Each row below holds a small network's activations on one input, seen along a few directions.
Each table varies a few parts of the input and shows all the possible inputs, shuffled.
Descriptions start from the smaller parts, as in this example, which fits no table here: one of 6 places along a line, together with either a single point or one of 11 places around a ring or (one of 3 separate values, together with one of 8 places around a ring).
Shared parts are said once, and a part with two or three values counts as separate values.

Other details of the inputs shift rows strongly along three fixed directions, in all tables alike. That doesn't count.

Rows:
r1: 25	11	27	-18	20	27	17	14	-57	5	-31	11
r2: -27	10	14	-16	-17	-1	-5	-17	-2	13	13	-1
r3: 51	-12	-3	11	17	0	1	26	-6	15	-18	2
r4: -1	-3	24	-24	2	-7	-26	20	-10	7	15	3
r5: -33	31	21	-27	3	11	-2	-20	57	28	11	41
r6: -39	-1	5	-16	12	-23	-13	3	-40	-24	21	-27
r7: -18	-4	7	-19	-8	-31	-16	-1	-35	-18	36	-16
r8: -1	1	-12	9	16	10	14	-8	18	3	-24	13
r9: -27	19	21	-29	-15	13	10	-26	30	20	-18	45
r10: -34	30	43	-43	-10	-22	-33	1	-55	-29	23	4
r11: 19	12	25	-9	3	21	10	18	-45	1	-33	34
r12: -24	11	15	-24	-20	9	0	-36	57	27	-1	44
r13: -6	-9	4	-3	-10	-11	-24	17	-4	-1	29	-17
r14: 26	3	6	-9	8	3	-7	10	11	11	-16	31
r15: -10	-11	-6	-1	-14	-10	-5	-11	29	10	24	-9
r16: -3	8	-8	-3	-4	0	3	-21	59	22	-11	23
r17: -27	8	0	-9	-9	1	-9	-2	-20	-21	13	-4
r18: -51	16	36	-35	-4	-23	-27	6	-50	-30	15	6
r19: 27	4	31	-9	10	11	15	21	-46	11	-34	14
r20: -6	-8	-17	18	9	-22	-14	16	12	-17	53	-47
r21: 9	-16	-40	34	-23	13	15	-26	82	19	7	9
r22: -22	-14	-11	3	4	-30	-11	5	-23	-27	24	-39
r23: 55	-13	-30	49	1	15	16	14	6	-3	-22	-6
r24: -15	-5	8	-20	-8	-21	-44	17	-5	-24	39	-7
r25: -4	-14	-35	21	-21	11	-3	-22	104	27	14	10
r26: -1	3	1	11	2	15	8	2	4	7	-25	19
r27: -27	5	8	-27	2	-9	0	-7	-26	-9	12	-11
r28: -4	-5	-6	8	-9	-27	-16	5	-16	-25	35	-48
r29: 27	-7	10	21	15	15	12	24	-36	10	-35	-1
r30: -5	-17	-27	14	-8	-31	-6	-6	-3	-22	38	-46
r31: -5	-22	-40	17	-9	-13	15	-18	41	-1	19	-29
r32: 31	18	27	-11	10	18	9	6	-44	-1	-29	31
r33: -40	5	13	-11	3	-2	-11	-1	-27	-5	9	-14
r34: -14	-17	-29	20	-10	-11	-6	6	-11	-26	33	-54
r35: -35	20	16	-29	2	7	7	-27	27	19	-23	44
r36: 32	-12	-28	46	16	20	15	17	2	-5	-30	-8
r37: -29	22	15	-36	1	15	13	-30	22	18	-21	43
r38: 49	1	-2	15	14	6	13	10	-22	-2	-31	15
r39: -14	-22	-27	21	-19	-17	-4	3	-3	-22	37	-48
r40: -21	-12	0	8	-2	-18	-4	2	-5	-8	10	-26
r41: -9	-4	-14	-4	-5	-19	-3	-3	-10	-28	14	-8
r42: 62	-19	-25	40	17	-2	15	23	8	11	-22	-22
r43: 62	-19	-29	37	9	1	15	11	7	-5	-18	3
r44: 1	-14	-35	24	-14	-5	13	-25	41	0	27	-34
r45: -38	21	4	-31	-10	26	15	-43	48	17	-5	35
r46: 59	-19	-26	50	8	9	10	29	8	13	-20	-26
r47: 29	-7	-3	19	26	21	20	12	-20	2	-29	-14
r48: 32	2	28	-3	5	15	6	22	-47	17	-21	20
r49: 11	22	30	-17	26	26	7	12	-50	-3	-41	30
r50: -18	21	12	-14	-14	14	-5	-19	44	28	-13	34
Each input here is: one of 2 separate values, together with either a single point or (one of 4 places along a line, together with one of 6 places around a ring).
Question: Changing only the choice among 2 separate values turns r13 into r25. The same change can be made to r48. Which row results?
Answer: r21
Question: Changing only the choice among 2 separate values turns r38 into r30. The same change can be made to r10. Which row results?
Answer: r28
Question: Which other rows does r11 become when the place on the ring of 6 takes its other values? List them by row number.
Answer: r9, r17, r37, r41, r45
Question: Start at r36 and move only the place on the line of 4, one step at a time. The first step leads to r17. Which rows follow, in order?
Answer: r23, r50

Rows:
r51: 50	-16	-18	47	24	28	21	29	-21	7	-23	-20
r52: 92	-21	-21	47	19	-2	-2	56	-11	-4	0	-35
r53: 90	-41	-39	64	5	-2	-2	45	2	-12	-18	-5
r54: 87	-39	-27	48	12	6	-4	42	2	0	-17	-15
r55: 30	27	68	-41	46	25	15	36	-83	22	-66	52
r56: 43	22	55	-30	37	26	14	16	-71	17	-60	46
r57: -23	10	-23	-6	-3	14	27	-58	91	33	-3	35
r58: -42	-10	7	-13	-21	-28	-24	-2	-47	-50	54	-51
r59: -38	7	-16	-2	-10	3	14	-44	85	15	-10	28
r60: -22	12	6	-23	-19	-38	-48	15	-22	-44	71	-21
r61: 50	-3	-9	43	13	31	19	21	-22	-2	-47	11
r62: -9	-13	-14	-4	-13	11	3	-24	101	57	8	27
r63: 54	-20	-11	46	6	14	33	23	-14	12	-32	-18
r64: -62	52	55	-64	-4	50	14	-48	25	53	-35	92
r65: -36	-3	-8	-5	-20	14	25	-41	66	33	12	3
r66: -23	-8	-33	-3	-20	-22	-3	-18	1	-31	39	-32
r67: 42	-10	-12	49	17	22	19	23	-18	15	-33	-13
r68: 50	27	95	-49	28	22	-10	56	-101	46	-72	82
r69: -5	-1	-3	-4	-18	-23	-36	1	24	-18	49	-29
r70: -35	4	-17	-1	-6	24	17	-41	87	30	-16	14
r71: 61	-18	-20	27	16	13	30	18	-20	11	-30	-18
r72: -36	1	-3	-26	-18	-13	-8	-26	-4	-12	25	-20
r73: -23	2	-15	-7	1	10	25	-50	87	47	-1	17
r74: 24	30	40	-25	32	37	13	27	-66	8	-65	53
r75: 62	-25	-34	48	8	1	27	19	-13	6	-27	-34
r76: -17	-26	-24	1	-19	-47	-51	23	-19	-55	78	-41
r77: 62	-18	-21	48	2	18	31	19	-17	-9	-37	-4
r78: -23	-9	-29	16	-7	-14	13	-39	73	23	14	-15
r79: -40	3	-3	-13	-9	-44	-30	-12	-37	-52	46	-26
r80: -38	-19	-18	10	-1	-56	-28	17	-34	-56	56	-69
r81: -76	47	84	-81	-3	13	-30	-14	-74	1	0	40
r82: -43	10	-23	2	-14	12	10	-39	76	15	-12	21
r83: -61	40	47	-62	5	32	11	-32	27	55	-32	62
r84: -26	6	18	-15	-20	-51	-52	23	-33	-33	68	-42
r85: 68	-30	-42	61	7	16	34	25	-10	-18	-16	-26
r86: -10	13	-7	-3	-28	-1	-10	-30	89	22	15	31
r87: -27	-15	-31	7	-27	-47	-24	-2	-40	-62	53	-55
r88: -76	47	78	-94	10	-25	-38	10	-108	-44	23	32
r89: -46	-6	3	-18	1	-39	-33	5	-38	-58	48	-46
r90: -30	-7	-34	23	-9	9	18	-28	87	30	-8	-10
Question: Changing only one part turns r79 into r78. The same change can be made to r77. Which row results?
Answer: r63
Question: Changing only one part turns r67 into r64. The same change can be made to r68. Which row results?
Answer: r76
Question: Describe the family of inputs behind these rows.
Answer: one of 5 places along a line, together with either one of 2 separate values or one of 6 places around a ring
Question: Which other rows does r57 become when the place on the ring of 6 takes its other values? List them by row number.
Answer: r64, r66, r74, r85, r88
Question: List by row number the other rows that have the place on the line of 5 in common with r89.
Answer: r54, r56, r58, r69, r70, r72, r81
